Each row below holds a small network's activations on one input, seen along a few directions.
Each table varies a few parts of the input and shows all the possible inputs, shuffled.
Descriptions start from the smaller parts, as in this example, which fits no table here: one of 5 places around a ring, together with either a single point or one of 11 places around a ring or (one of 3 separate values, together with one of 4 places along a line).
Shared parts are said once, and a part with two or three values counts as separate values.
In the rows, zero is written as 128.

Other details of the inputs vary at random and push rows far along two fixed directions, the same in every table; ignore that.

A family of inputs:
r1: [129 113 148 155 114 145  94 130 131 145 146 139 127 147 110 142]
r2: [ 99 115 224 170 148 109 127  53 120  91 116  57 122 128 114 113]
r3: [123 138 164 151 136 139  93 148 134 167 139 141 132 163 121 153]
r4: [113  97 186 165 125 118 103  92 133 106 128 113 123 133 108 133]
r5: [117 124 162 142 135 121 117 119 129 138 135 109 126 131 132 126]
r6: [104 127 181 143 135 121 144  86 119  82 119  64 112 102 125  94]
r7: [147 113 118 141 116 153  81 169 138 191 159 177 142 159 108 172]
r8: [126 118 108 124 114 126 135 111 126 104 141 129 117 112 118 121]
r9: [138 160  56  80 121 121 166 153 124  98 133 138 127  92 156 114]
r10: [147 153  68 108 124 123 130 175 139 149 140 156 146 132 147 149]
r11: [135 127 112 132 117 147 105 181 143 197 133 164 134 161 132 146]
r12: [139 138  48  75 114 117 197 130 118  76 110 119 128  80 155  90]
r13: [136 132  79  84 120 110 180 122 121  76 104 114 121  90 150  89]
r14: [109 119 171 136 143 109 134  89 132  89 111  86 127 122 132  99]
r15: [124 113 114 142 121 133 102 131 121 149 138 148 128 132 114 138]
r16: [135 131 112 125 129 121 124 147 134 149 134 131 138 133 140 143]
r17: [114 102 148 164 127 127 102 109 123 132 127 126 136 132 110 140]
r18: [155 153  54  97 116 147 133 199 127 173 140 178 125 143 147 161]
r19: [132 106 118 154 123 132  86 156 130 169 136 171 138 150 120 164]
r20: [121 141 118 110 128 137 157 121 123  97 115 114 117 118 134 109]
r21: [101 103 184 163 127 116 132  54 128  71 123  77 119 109 104 109]
r22: [110 115 186 159 144 123 108 107 141 140 123 102 140 148 124 125]
r23: [133 140  74  79 116 120 197 114 110  73 111 121 115  90 147  89]
r24: [144 143 115 130 131 124  89 174 142 183 140 172 139 171 136 172]
r25: [114 108 195 149 137 109 134  80 124  99 104  94 121 136 120 104]
r26: [144 148  54  75 120 106 175 142 120  81 117 121 121  88 158 109]
r27: [124 147 113 102 131  98 161 102 125  60 112  93 122  89 143  97]
r28: [135 142  67  74 115 132 182 135 122  97 109 124 125  83 138 101]
r29: [128 148 115 123 128 132 126 158 133 135 135 134 131 127 134 131]
r30: [138 132 145 135 135 140 107 155 131 174 138 145 130 154 120 159]
r31: [156 129  91 141 115 154  88 175 137 192 152 188 127 153 125 161]
r32: [134 140 105 104 132 143 142 144 128 134 126 142 130 131 128 134]
r33: [114 133 181 158 141 118 109 103 133 129 126 108 138 146 120 139]
r34: [130 142 137 126 137 134 116 147 133 150 138 140 134 142 118 151]
r35: [109 109 172 161 124 135 106  86 110 105 123 101 125 118 106 112]
r36: [115 105 189 180 136 121 116  63 129  98 122  93 120 116 109 113]
r37: [130 129 130 113 125 136 149 125 122 129 115 128 127 125 119 120]
r38: [132 133 110 111 133 143 124 159 138 158 132 145 137 134 128 137]
r39: [123 134 124 112 134 129 146 120 123 116 124 128 124 128 135 115]
r40: [126 117 148 150 127 126 124  87 125 102 129 115 114 109 117 110]
r41: [127 101 173 171 130 149  58 129 127 187 143 148 146 158  98 160]
r42: [123 108 180 164 137 128 110 116 133 160 125 125 140 165 116 137]
r43: [147 148  57  82 123 132 155 175 127 139 135 147 127 105 141 135]
r44: [136 120 119 125 121 135 116 164 136 181 135 160 138 149 136 138]
r45: [136 109 176 172 133 146  72 119 134 177 145 145 133 151 100 150]
r46: [142 155  72  93 131 132 142 177 131 139 141 152 136 113 133 135]
r47: [138 143  67  76 127 113 182 126 118  69 110 126 120 100 153 104]
r48: [109 122 177 152 138 138 108 122 138 142 124 107 127 146 121 118]
r49: [117 129 160 130 133 119 141  97 116 106 126 100 116 121 132 119]
r50: [138 140  86  98 112 140 164 146 119 121 117 140 121 121 140 114]
r51: [121 135 133 105 133  99 174  76 111  46 105  77 107  91 139  95]
r52: [120 126 142 129 134 129 121 133 134 143 132 129 132 138 136 123]
r53: [130 144 126 126 132 129 115 147 129 150 141 150 134 147 134 150]
r54: [115 119 176 154 142 127 116 108 135 137 123 114 137 157 120 135]
r55: [156 127  73 123 117 129 125 155 133 137 133 177 124 122 138 145]
Each input here is: one of 5 places along a line, together with either one of 3 separate values or (one of 2 separate values, together with one of 4 places along a line).
Question: Changing only the place on the line of 5 turns r50 into r23. The same change can be made to r6. Which row results?
Answer: r5
Question: Changing only the place on the line of 5 turns r17 into r41. The same change can be made to r36. Which row results?
Answer: r45
Question: List by row number the other rows that have the place on the line of 5 in common with r14.
Answer: r4, r13, r19, r24, r25, r26, r27, r47, r51, r55
Question: Which other rows does r34 become when the place on the line of 4 takes its other values? List them by row number.
Answer: r30, r32, r37
Question: Which other rows does r11 become when the choice among 2 separate values takes its other values? List them by row number.
Answer: r50

A family of inputs:
r56: [136 141  89  85 120 138 169 148 116 126 116 139 120 128 140 114]
r57: [107 128 163 140 140 100 127  89 125  80 125  79 126 101 131 111]
r58: [141 133 139 143 135 126  98 143 138 164 144 159 130 163 123 169]
r59: [120 139 175 153 138 148  95 140 133 168 140 123 132 157 111 150]
r60: [148 115  67 121 103 143 133 133 115 125 142 156 117  98 123 130]
r61: [122 148 119 112 135 131 138 143 129 129 128 114 132 107 135 114]
r62: [106 127 174 126 139 121 149  97 131 100 111  76 130 108 130  86]
r63: [136 125 105 133 127 114 108 159 143 158 137 147 145 148 145 147]
r64: [145 128  45 102 100 142 144 145 121 100 131 166 119  94 132 118]
r65: [127 138 150 136 132 150 110 154 131 177 141 151 131 166 118 156]
r66: [135  98 117 148 117 153  89 142 130 172 142 170 143 142 100 153]
r67: [148 135  85 105 128 117 147 139 125 123 121 154 124 135 147 137]
r68: [123 120 130 128 131 102 158  94 126  80 105 100 125 116 143 103]
r69: [102 102 237 168 143 128 108  97 137 153 110  90 130 161 113 112]
r70: [125 144 127 119 133 106 146  98 120  66 128  97 118  97 129 120]
Question: What is each input in this table made of?
Answer: either one of 3 separate values or (one of 2 separate values, together with one of 6 places around a ring)
Question: Start at r61 and move only the place on the ring of 6, one step at a time. The first step leads to r59. Which rows follow, in order?
Answer: r65, r56, r69, r62
Question: Which other rows belong to the same alternative as r60? List them by row number.
Answer: r64, r66
